Each row below holds a small network's activations on one input, seen along a few directions.
In each table, some parts of the input vary, and every possible input appears once, in random order.
A made-up example of a description, with smaller parts first: one of 2 separate values, together with either a single point or one of 9 places around a ring or (one of 5 places around a ring, together with one of 6 places along a line).
Shared parts are said once, and a part with two or three values counts as separate values.

A family of inputs:
x1: [ 53  38  17 -15   4  -7 -24  -2 -15 -18  24 -45  -2   7]
x2: [  3 -32  17 -13  -6 -17  49   7 -29  16 -31 -29  35 -14]
x3: [-16  -4 -13   4  -5  17   3 -13  -3 -18   9  45  -3  19]
x4: [ 48  36  12 -32  -8   0   3  -9 -41 -30  23 -30  -5  13]
x5: [  4  40 -18  17   9  -1 -57  -6  32 -20  21  12 -26   6]
x6: [  5  17 -20 -12 -10  21 -14 -29  -4 -31  22  37 -35  19]
x7: [-41 -28 -15  44  15 -11 -12  14  39  28 -30  14   6 -21]
x8: [-25 -27   0  34  18 -13 -10  20  29  26 -30 -16  20 -25]
x9: [ -4  27 -24   5   0   8 -39 -20  15 -25  22  37 -37  20]
x10: [ 19  40   2   9  18  -4 -57  -4  18 -17  26 -19 -16   5]
x11: [-31 -41  -3  -2  -9  12  45  -7 -22  15 -33  26   7  -4]
x12: [-10 -40   9 -15 -11   3  57  -2 -40  15 -33   4  19  -8]
x13: [ 40  44   5  -5  13  -7 -44   4   6 -17  21 -34  -5   3]
x14: [ -9  -5   1  15   7  -9 -26  17  35  22   3 -22  -5 -16]
x15: [ 32  19  27   2  13  -8   2  15 -11 -10   7 -35  23   0]
x16: [ -3  -2   7 -12  -8  16  23 -19 -21 -21   7  37  -1  13]
x17: [ 25  -6  15 -11  -6 -14   8  18  -1  21   1 -50  12 -10]
x18: [-17 -14  -5 -26 -25  12  29 -13 -14  10  -2  22 -14   3]
x19: [  6   4   6  -1  14 -13  -9  23  16  24   2 -42   2 -13]
x20: [  4 -22  18   7   5 -21  23  19  -8  27 -33 -46  36 -17]
x21: [-44 -37 -14  12  -9   7  26  -7   0  18 -33  36   0  -4]
x22: [ -1  20  12  27  27  -4 -33  14  23  -6   9  -7   9   0]
x23: [-23   8 -14  25  10  12 -17  -1  19 -13   7  47 -13  14]
x24: [-29 -13 -16 -10 -20  12  13  -9   6  13  -2  32 -23   2]
x25: [ 30  13  24 -15  -2  -2  24   6 -35 -18   9 -19  23   7]
x26: [ 21 -14  13 -30 -16  -7  34   7 -23  10   4 -36  10  -9]
x27: [-17  13  -8  34  18  -5 -37   5  34  -6  12  21   1   6]
x28: [-24  -3 -19  23   3  -3 -26  11  47  24   1   8 -15 -14]
x29: [  2 -19   6 -40 -22   2  42 -10 -33   9   3  -2  -2   1]
x30: [-35  -8 -28   9 -12   7 -10   2  32  15  -3  31 -24  -3]
x31: [ 15  -1  10 -27 -15   8  31 -10 -39 -23   8  14  17  14]
x32: [-47 -37 -24  33   1   4   4   3  28  22 -33  37  -3 -10]
x33: [ 22  18  15  12  22 -11 -20  14  11  -6   8 -23  23  -3]
x34: [ 38  18   2 -41 -18  14  13 -28 -39 -34  24   6 -15  16]
x35: [ -8 -20   7  22  22 -16   5  25  10  31 -34 -35  28 -19]
x36: [ 16  17  -6 -28 -15  19   2 -35 -24 -33  23  27 -28  21]
Describe the family of inputs behind these rows.
> one of 4 places along a line, together with one of 9 places around a ring
Changing only the place on the line of 4 turns x1 into x17. The same change can be made to x13. Which row results?
> x19

A family of inputs:
x37: [-23 -25   0  14  -1   3  17   0   4   5 -14  27  14  -3]
x38: [ 18  21  -1 -23  -8   9  -1 -11 -18 -14  20   1 -18  13]
x39: [ 17  17   6  -4  -2   8  -8 -10  -9 -27  22  14   1  16]
x40: [-41 -10 -21  35  11  -4 -29   9  51  20 -11  20 -15 -11]
x41: [ -7 -23  10   5   1  -8  23  17  -2  21 -17 -14  25 -11]
x42: [ -2  34 -11  17  12   0 -53  -2  35 -13  25   7 -30   4]
x43: [-21 -21  -8  -5  -7   7  23  -1  -4  19 -14  14  -6  -2]
x44: [ 31  18  17 -13  -1  -7   0   5 -17 -14  16 -28  12   3]
x45: [ 32  16   8 -29 -12  -2   3  -7 -21  -7  16 -25  -7   2]
x46: [-15 -21  -3  17  10  -2  11   4  -1   8 -29   4  17  -7]
x47: [ 23  23   5  -1   8   1 -12  -6 -15 -26   4  -8   4   7]
x48: [-12 -28  -1 -12 -11  -5  26   3  -5  26 -19 -13   5 -12]
Changing only one part turns x38 into x43. The same change can be made to x39. Which row results?
> x37
Describe the family of inputs behind these rows.
> one of 2 separate values, together with either a single point or one of 5 places around a ring
Which other rows does x40 become when the choice among 2 separate values takes its other values? List them by row number.
> x42

A family of inputs:
x49: [ 37  -2  29 -35 -10  -6  32  -2 -41  -6   2 -33  22  -2]
x50: [ 22   4   2 -34 -18  17  15 -28 -38 -28  17  25  -7  21]
x51: [ 37  29  16   0  18 -11 -33   8  14 -13  15 -46   2  -5]
x52: [-34 -30 -18   5 -15  10  30 -10 -13  11 -15  44  -7   2]
x53: [-17 -39  10   8  -6  -9  50  16 -14  27 -29 -11  32 -19]
x54: [  6 -24  15 -20 -16  -7  49  10 -39  24 -10 -29  22  -6]
x55: [ 17  41 -12   5   6   8 -49 -15  13 -31  30  11 -31  18]
x56: [-34  -3 -16  24  10  11 -28   1  48   4   0  36 -21   3]
x57: [  7  14   7  14  25 -12 -38  16  30   1  -5 -38   9 -11]
x58: [-14  29 -14  16  15  10 -50  -2  32 -13  18  19 -27   8]
x59: [ -8 -17  -2 -21 -16  19  38 -22 -31  -8   0  36  -5  12]
x60: [-34 -36  -7  25   4 -18  15  25  22  41 -35 -14  17 -25]
x61: [ 47  30  17 -22  -5 -16  -1   4 -26 -11  20 -46   8   1]
x62: [ 32  42  -3 -18  -7  17 -14 -21 -21 -45  27  17 -13  25]
x63: [-50 -23 -25  27  -3   6   1   0  24  20 -19  49 -14  -5]
x64: [-15 -15   2  27  17 -20 -17  20  39  28 -16 -20  15 -17]
Describe the family of inputs behind these rows.
> one of 2 separate values, together with one of 8 places around a ring
Changing only the choice among 2 separate values turns x55 into x51. The same change can be made to x63. Which row results?
> x60
Which other rows does x49 become when the choice among 2 separate values takes its other values? List them by row number.
> x50

A family of inputs:
x65: [-51 -34 -19  19  -8  11  19   2  13  15 -14  54 -13   8]
x66: [ 36   7  13 -41 -21  -2  25 -10 -30  19  14 -33 -22  -5]
x67: [ -8  19  -2  44  17  -5 -30   6  26 -26   5  37   3  -4]
x68: [ 46  16  20 -10   0  -1  25 -13 -44 -25   4  -9  35  17]
x69: [-15   9 -25  21 -12  22 -18  -3  30 -13  10  54 -32  16]
x70: [-17  11 -15  28   4  10 -28  -9  26 -34  -2  49  -9   6]
x71: [ 46   5   8 -32 -14 -15  15   0 -30  14   2 -56  -2  -4]
x72: [ 40   3   4 -20 -14   7  25 -19 -54 -35   3   6  14  25]
x73: [-27 -29  -2  31  22 -13   1  30  38  34 -40 -13  18 -11]
x74: [-13 -33  -5 -18 -22  16  45  -3 -40   6 -17  30   4  -5]
x75: [  0   4 -17  19  10  -6 -41  12  51  19   0 -14 -27 -15]
x76: [-11 -41  -1 -29 -19   0  42  -1 -10  31 -16 -29  -3 -17]
x77: [ -2 -28   6   7   1   0  35  -1 -38  -9 -32   0  47  -8]
x78: [ -2 -34  17 -15  -9 -12  35  19 -11  40 -16 -39   7 -23]
x79: [ 13  40  -3 -21  -3  25 -22 -22  -3 -37  38  24 -32  35]
x80: [ 41  20  33 -22  -7 -17  14  20 -29  -2   2 -47  21  -8]
x81: [ 19  40   4  -3   7  15 -29 -20 -10 -46  37  21 -11  36]
x82: [-44 -33  -7  34   5   4  16   8  11   3 -17  52   6   4]
x83: [-35 -19  -4  48  18 -15   1  23  19  13 -29   9  37 -12]
x84: [ 26   4   5 -57 -26   0  32 -21 -29  -1  21 -10 -13   5]
x85: [ -8  15  -8  44  21 -12 -47   2  29 -19  -2   7  19  -7]
x86: [ -5  11   1  29  21 -16 -52  18  41   3  -5  -9  -4 -17]
x87: [-19   7 -19  10  -7  13 -28 -10  36  16  11  33 -46  -2]
x88: [-47 -34 -17  10  -3  -4  12   2  38  52 -14  -1 -17  -8]
x89: [-11   6 -26  19 -13   3 -32   6  44  24  15   2 -42  -5]
x90: [-15 -44 -11 -36 -21   5  45  -9 -20  19 -15   0  -2 -11]
x91: [-54 -39 -24   5  -6   1  13  -3  22  31 -21  27 -24  -7]
x92: [ 37  22  27 -12   0 -11  14  -5 -40 -20   0 -33  46   4]
x93: [ 17  38  -2 -26  -1  10 -33  -9  13  -2  44 -23 -42   6]
x94: [ 29  38  -3 -12   5  -8 -44   8  10   1  44 -39 -27   3]
x95: [-37 -19  -2  37  25  -2  14   8  22   5 -30  34  29 -10]
x96: [-38 -25 -11  16  11 -15   2  15  38  55 -29 -13  -3 -20]
x97: [ 29  50  20  -5  24  -5 -50  12   9 -12  26 -31  -5  -1]
x98: [ 28   5   7 -45 -21  11  34 -25 -40 -22  18  12  -1  22]
x99: [  9  40 -13 -28  -6  13 -34 -17  -9 -21  29   2 -53   9]
x100: [ -1 -27  24   9   4  -6  30   7 -25   9 -23 -21  60  -8]
x101: [ -9 -36   5  -4  -7  11  38  -5 -44 -11 -29  23  24  -7]
x102: [ 27  49   7   7  24  -1 -43   0   0 -48  22 -19  13   7]
x103: [  1 -28  31 -10   3  -8  31  22  -4  27 -27 -38  42 -15]
x104: [ 27  41   2   8  20   1 -35 -15  -9 -53  31   0   6  26]
Describe the family of inputs behind these rows.
> one of 5 places around a ring, together with one of 8 places around a ring
Changing only the place on the ring of 8 turns x90 into x77. The same change can be made to x87. Which row results?
> x67
Changing only the place on the ring of 8 turns x74 into x76. The same change can be made to x79. Which row results?
> x93
Which other rows does x71 become when the place on the ring of 8 takes its other values? List them by row number.
> x66, x68, x72, x80, x84, x92, x98
Which other rows does x71 become when the place on the ring of 5 takes its other values? List them by row number.
> x75, x78, x94, x96
Which other rows does x92 become when the place on the ring of 5 takes its other values? List them by row number.
> x83, x85, x100, x102
